Each row below holds a small network's activations on one input, seen along a few directions.
In each table, some parts of the input vary, and every possible input appears once, in random order.
Descriptions start from the smaller parts, as in this example, which fits no table here: line(4) and (point or line(11) or (values(3) and ring(5))).
Shared parts are said once, and a part with two or three values counts as separate values.
In the rows, zero is written as 128.

Other details of the inputs vary at random and push rows far along two fixed directions, the same in every table; ignore that.
To show where, the next rows are all for the same input, with only those details redrawn:
[ 39 201 130 174  93 135 132 125 118 119 155 119  96 121 131]
[136  35  83 129  94  97 195 170 129 167 157 112 116 170  42]
[ 41 201 131 173  94 135 131 124 119 118 154 119  97 121 132]
[157 123 143 101 159 143 107 130 148 113 101 115 147 129 137]
[ 38 201 130 174  92 134 133 125 118 119 156 119  95 122 130]

Table:
r1: [172 118 142 107 173 124 106 105 116 133 106 137 142 130 154]
r2: [ 62 195 128 174 123 120 126  90  82 137 152 140 101 124 162]
r3: [150 120 117  82 152 139 120 116 168 121 107 113 151 119 162]
r4: [175 121 138 107 166 130 108 108 116 135 102 145 143 131 155]
r5: [176 124 148 114 144 133  96 130 126 114 108 158 151 121 139]
r6: [146  33  82 151  90  87 198 150 104 181 167 145 106 169  47]
r7: [ 73 196 148 173  77 131 123 123 100 107 153 160 104 109 135]
r8: [ 30 191  99 155  91 123 147 104 129 129 151 116 105  92 156]
r9: [158 110 142  98 151 149 101 135 157 116 116 115 141 110 150]
r10: [146  28  86 149  78  84 195 159 102 178 167 145 111 163  43]
r11: [162 116 142 105 147 141 108 136 157 106 106 116 148 108 143]
r12: [157 123 143 101 159 143 107 130 148 113 101 115 147 129 137]
r13: [145  31  78 146  92  83 202 155  95 182 166 143 109 167  52]
r14: [ 69 197 135 176  97 124 121 108  95 125 151 143 100 114 148]
r15: [154 115 144  96 154 140 101 133 154 120 110 116 145 127 151]
r16: [162 126 132  99 155 142 112 133 149 107 102 111 149 113 136]
r17: [180 125 152 112 145 135 106 122 126 120 108 153 153 123 141]
Describe the family of inputs behind these rows.
Answer: values(2) or ring(5) or line(10)
What sort of input is r8?
Answer: values(2)

Table:
r18: [118 206 166 129 126 165  78 126 148  75 114 132 135  83 173]
r19: [216  51 102  71 189 117 136 117 139 149  97 115 160 140 135]
r20: [207  51 116  62 173 140 129 154 179 125  96  87 163 134 115]
r21: [114 120  98 162  86 102 165 126  95 150 162 156 110 125 107]
r22: [107 211 173 143 144 162  74 122 131  90 115 130 127 119 162]
r23: [ 85 105  88 148 114  96 165 117 104 168 167 119 101 129 129]
r24: [226  47 139  64 157 125 111 140 152 130 100 143 171 134 133]
r25: [114 207 160 130 125 159  80 120 146  85 114 143 138  94 174]
r26: [118 202 167 129 133 155  82  97 138  95 109 152 137 101 189]
r27: [123 212 157 126 142 147  85  94 118  90  93 155 147  91 182]
r28: [103 207 139 116 166 153  91  87 131 109 105 121 133 105 198]
r29: [ 96 127 107 151  72 113 163 154 128 126 147 136 120 127  80]
r30: [100 112 116 157  70 124 158 153 136 130 162 130 105 117  90]
r31: [ 99 130 108 148  75 107 169 141 116 133 146 144 121 139  86]
r32: [230  54 116  85 159 109 136 126 125 132  89 148 172 127 114]
r33: [104 127 108 149  75 113 164 143 117 139 160 147 114 141  96]
r34: [106 114 105 157  82 109 163 125 106 152 158 157 107 129 106]
r35: [102 191 163 132 120 151  76 120 142  95 125 142 132  88 181]
r36: [228  48 149  83 176 139 108 148 157 128  91 125 160 155 107]
r37: [ 74 111  97 135 102 108 164 133 128 158 164 110 106 145 118]
r38: [ 74 106 101 140  96 119 159 154 142 144 166  91 102 124 108]
r39: [102 199 145 120 170 154  88  77 135 113 103 123 130 102 206]
r40: [ 76 124  94 141  95 119 172 150 142 130 145  87 112 128  85]
r41: [106 106 104 159  86  96 156 126  93 157 170 155 107 118 119]
r42: [115 215 170 139 161 150  80  97 105  96  95 142 136 116 169]
r43: [124 207 166 150 162 146  79  93  99 108 114 145 126 113 181]
r44: [ 95 126 125 163  92 122 157 163 116 121 149 113 108 143  65]
r45: [226  45 145  81 182 124 106 136 124 146  98 137 156 151 125]
r46: [208  40 114  58 189 121 122 124 148 151  97 114 162 137 146]
r47: [ 98 124 111 152  70 118 164 161 130 118 149 125 116 117  76]
r48: [124 206 155 130 137 150  85  98 119  99 110 158 137  95 187]
r49: [102 129 122 159  97 116 156 146 105 144 159 135 105 166  85]
r50: [221  61 142  80 173 125 126 144 136 126  84 128 169 167  93]
r51: [114 192 169 150 158 138  74  94  96 118 122 144 120 107 191]
r52: [ 72 108  96 138  98 115 158 146 141 152 164 102 106 134 112]
r53: [ 98 115 129 168  93 127 151 156 123 133 161 118  96 143  80]
r54: [109 196 142 128 175 146  89  70 127 115 106 124 129  95 212]
r55: [ 78 112  98 146  96 125 167 144 148 142 159  93 101 128 100]
r56: [100 193 180 145 138 159  69 130 130  91 125 118 117 104 168]
r57: [ 79 117  95 141 102 114 172 124 133 157 156 112 104 150 110]
r58: [106 126 116 163 103 113 156 137  91 152 158 142 102 156  90]
r59: [ 95 115 128 157  96 110 147 146 103 151 165 133 101 159  98]
r60: [ 81 126  91 136 101 114 172 132 129 152 157 109 109 153 105]
r61: [109 115 116 176 109 105 157 121  87 162 160 144  96 147 101]
r62: [102 213 142 113 170 149  91  82 130 100  87 117 143 101 193]
r63: [111 206 179 142 153 157  77 100 124 101 111 140 125 127 177]
r64: [219  46 150  80 172 133 100 157 150 130 100 122 159 150 114]
r65: [237  43 123  86 164 117 126 117 132 142  98 154 164 125 132]
r66: [ 76 114  94 145  98 121 167 137 146 151 157 104 105 138 104]
r67: [202  55 110  58 175 129 133 144 175 126  79  94 175 142 107]
r68: [ 96 215 148 109 162 152  92  91 145  94  90 109 145 111 187]
r69: [103 117 119 168 104 113 156 128  94 158 157 144  97 154  95]
r70: [ 94 129 121 161  95 117 155 156 115 130 146 124 113 153  69]
r71: [ 87 123  81 149 113  96 178 113 104 154 146 114 111 135 106]
r72: [ 99 115 111 155  72 119 157 147 134 138 160 142 109 127  94]
r73: [223  41 141  70 149 135 108 161 165 117 105 124 165 114 120]
r74: [ 91 208 144 118 152 162  87 109 158  97 109 105 134 104 185]
r75: [228  55 130  95 181 113 130 129 113 139  89 135 163 152 101]
r76: [229  44 132  70 162 121 112 132 136 138 100 151 167 125 137]
r77: [101 123 125 163  92 127 151 165 118 128 162 116 100 146  75]
Describe the family of inputs behind these rows.
Answer: values(3) and line(4) and line(5)
Changing only the values(3) part turns r73 into r38. The same change can be made to r65. Which row results?
Answer: r54
Changing only the values(3) part turns r64 into r35. The same change can be made to r53. Which row results?
Answer: r30
Change only the line(4) part in r28. List by row number the other rows that result.
Answer: r39, r46, r62
Change only the values(3) part in r27. List by row number the other rows that result.
Answer: r42, r62

Table:
r78: [140 165 132 148 140 155 113 131 120 121 144 130 108 126 138]
r79: [151 105 120 112 148 110 128 119 107 149 120 142 144 152 121]
r80: [167  95 119 107 118 112 139 128 121 134 127 145 141 113 130]
r81: [130 147 149 152 122 134 114 125 119 111 132 133 123 103 141]
r82: [151 107 131 120 139 135 139 142 137 118 106 110 136 141  90]
r83: [103 156 143 123 142 133 111 131 128 129 134 106 122 142 148]
r84: [112 149 121 129 138 121 121 106 110 135 125 139 130 104 158]
r85: [163  89 130 116 121 119 130 145 117 127 131 130 136 111 121]
r86: [124 154 155 137 122 128 107 133 106 109 133 139 129 128 138]
r87: [146  89 117 121 145 113 127 136 113 143 127 121 131 117 123]
r88: [107 144 134 135 142 137 116 119 143 121 135 100 114 117 151]
r89: [109 163 113 119 123 130 133 120 134 110 114 122 140 101 140]
r90: [146  96 140 109 126 129 118 163 143 130 130 133 139 150 112]
r91: [115 164 119 135 127 135 133 115 141 108 111 123 136 109 132]
r92: [115 148 147 151 147 133 108 115 108 128 119 128 115 130 135]
r93: [169  98 137 118 129 122 139 119 123 131 118 151 136 139 117]
r94: [150  90 146 119 128 139 124 148 150 131 125 130 131 144 106]
r95: [149 101 127 100 122 124 126 144 146 135 126 149 145 153 121]
r96: [108 158 126 126 129 135 121 135 132 103 120 108 134  98 130]
r97: [ 68  95  75 184  59  96 208 165 114 152 181 106  91 141  34]
r98: [112 152 146 132 115 144 115 117 147 124 126 148 124 132 141]
r99: [132  91 100  98 133 120 150 124 140 143 133 112 134 128 139]
r100: [115 153 136 143 144 129 120  98 110 135 116 144 123 132 144]
r101: [110 148 126 118 106 136 112 125 145 122 130 141 130 106 156]
r102: [118 150 126 147 142 124 121 101 117 133 121 140 126 112 152]
r103: [113 154 143 140 144 123 100 124 100 128 125 128 125 135 139]
r104: [152  87 132 123 123 135 122 149 156 130 132 124 134 125 112]
r105: [108 142 138 125 113 141 103 141 143 115 135 127 125 102 147]
r106: [ 99 142 127 119 139 134 116 125 136 121 138 101 117 109 158]
r107: [155  91 120 116 117 129 131 133 158 136 126 139 138 129 122]
r108: [140  92 107 114 137 124 149 118 148 143 129 112 130 136 132]
r109: [105 153 134 127 138 141 129 102 137 133 123 119 120 139 153]
r110: [139  94 132 117 146 131 136 133 141 142 127 102 120 152 116]
r111: [140 169 120 140 135 152 123 114 122 127 139 145 117 129 146]
r112: [153 112 118 112 135 130 149 127 140 124 100 125 142 144 100]
r113: [167  92 148 128 132 129 130 137 119 124 122 136 131 137 108]
r114: [150 119 114 102 133 118 143 138 133 124 107 126 152 150 103]
r115: [117 145 136 155 147 128 109 118 115 127 125 124 118 110 143]
r116: [ 42 153 100 189  40  88 185 137  79 151 197 156  84 150  83]
r117: [103 160 130 117 137 132 123 114 129 135 131 121 132 145 157]
r118: [110 170 140 129 131 133 116 140 124 105 115 113 136 132 120]
r119: [172  96 125 123 124 116 140 123 128 132 124 146 138 120 123]
Changing only one part turns r96 into r89. The same change can be made to r82. Which row results?
Answer: r112
Changing only one part turns r104 into r107. The same change can be made to r105. Which row results?
Answer: r101
Describe the family of inputs behind these rows.
Answer: values(2) and (point or (line(4) and values(5)))
Change only the values(2) part in r92. List by row number the other rows that result.
Answer: r100
Change only the values(2) part in r91. List by row number the other rows that result.
Answer: r97
Start at r80 and move only the line(4) part, one step at a time. The first step leads to r119. Which rows follow, in order?
Answer: r93, r116
Change only the values(5) part in r86. List by row number the other rows that result.
Answer: r83, r90, r103, r118
